These are the activations of a small neural network, seen along a few directions. Each row is one input.
Each table varies a few parts of the input and shows all the possible inputs, shuffled.
Descriptions start from the smaller parts, as in this example, which fits no table here: values(2) and (point or ring(11) or (line(4) and ring(5))).
Shared parts are said once, and a part with two or three values counts as separate values.

Other details of the inputs shift rows strongly along two fixed directions, in all tables alike. That doesn't count.

Table:
x1: -1 5 8 1 11 5 -8 -12 26 16 8 2
x2: 5 -22 0 -9 0 16 -9 9 8 6 14 -12
x3: 8 -19 -1 -5 3 23 -11 9 -1 -1 22 -6
x4: 2 -1 -3 5 -15 12 -13 12 -3 3 10 -12
x5: 3 13 -4 -1 -2 2 -20 -7 -4 -17 10 -9
x6: -2 -6 -5 -19 -4 -1 -10 -13 12 4 17 2
x7: -4 23 3 19 -8 0 -13 -5 7 16 1 10
x8: -4 15 -8 -5 -19 -5 -12 -9 0 1 12 1
x9: 2 -6 -6 -11 12 -2 -12 -20 16 -6 19 -10
x10: 5 3 -5 8 -11 20 -12 13 -13 -5 16 -6
x11: 2 0 10 1 9 7 -6 -13 30 14 8 -5
x12: 0 14 1 1 -23 3 -12 -8 -1 -4 1 5
x13: -1 24 6 16 -4 -2 -9 -9 11 15 4 1
x14: 5 -7 -1 -15 12 8 -17 -11 9 -13 15 -7
x15: -8 4 1 14 -23 -3 -17 7 3 -8 0 -1
x16: 1 -13 4 0 -11 8 -12 -8 8 -5 2 6
x17: 2 20 9 16 -5 -1 -5 -9 14 12 2 -5
x18: 0 -25 3 -5 -6 4 -13 7 16 4 8 -12
x19: 1 15 4 17 -16 2 -12 -4 5 14 -8 11
x20: -6 -17 5 1 -7 0 -13 3 13 -4 5 0
x21: -46 33 -77 -35 47 43 96 56 -6 -56 -79 9
x22: 71 -38 54 -9 25 -97 76 -9 -86 13 -12 19
x23: -72 25 -59 -18 37 20 86 43 -13 -26 -88 11
x24: -27 -16 11 5 1 3 -20 -6 -5 11 0 -3
x25: -4 -4 -1 8 -20 0 -13 12 4 1 1 -11
x26: -2 15 -11 3 -2 -5 -15 -15 6 -10 13 -11
x27: -2 3 6 5 7 5 -11 -9 19 17 6 11
x28: 67 -34 54 6 31 -91 70 -4 -74 28 -21 24
x29: -2 9 -1 13 -25 7 -15 -4 -1 -9 -4 6
x30: 7 -13 1 -9 9 20 -18 4 -2 -12 18 -6
Each input here is: values(2) and (point or line(4) or ring(10)).
Changing only the values(2) part turns x8 into x6. The same change can be made to x23. Which row results? -> x24
Which other rows does x17 become when the values(2) part takes its other values? List them by row number. -> x11

Table:
x31: 17 11 13 10 -10 -10 -8 -4 -6 8 10 -6
x32: 10 4 13 7 -17 -7 -13 -8 -9 6 6 6
x33: 0 -4 -9 -15 3 6 15 6 -4 -10 -10 5
x34: 1 5 16 14 -3 -7 -13 -9 -9 7 8 -1
x35: 1 6 10 6 -4 -18 -15 -11 -9 3 7 0
x36: -1 -4 -3 -13 22 1 21 -4 19 7 -10 7
x37: 6 5 7 9 -10 -15 -8 -11 -6 7 12 -2
x38: -7 -3 -5 -7 18 8 14 4 -4 -9 -7 -2
x39: 4 -3 13 10 -18 -11 -12 -9 -5 5 2 1
x40: 5 3 -10 -11 11 7 18 9 1 -9 -4 -8
x41: 3 -2 14 12 -12 -9 -12 4 -8 13 9 2
x42: -5 -8 -9 -6 13 11 14 11 -7 -2 -9 -3
x43: -8 -1 -12 -15 16 -3 9 1 -3 -12 -7 -1
x44: -38 23 -20 2 -14 53 -48 -16 75 10 9 1
x45: -7 -10 -7 -9 8 6 16 17 -2 -3 -6 0
x46: 6 -1 -13 -7 10 8 15 9 -2 -15 -4 4
x47: 4 0 12 15 -7 -5 -14 -1 -13 15 6 -1
x48: -4 -2 -16 -12 10 0 18 1 0 -9 -2 -3
x49: 6 -4 13 15 -14 -13 -13 -2 -2 6 3 -1
x50: -4 -11 -8 -7 7 1 15 12 4 -10 -12 -3
x51: 17 6 10 14 -11 -8 -13 -4 -10 3 11 6
x52: -6 -10 -8 -12 2 2 16 5 0 -10 -12 0
What do these inputs look like to the network? -> values(2) and (point or ring(10))
Changing only the values(2) part turns x34 into x38. The same change can be made to x35. Which row results? -> x43
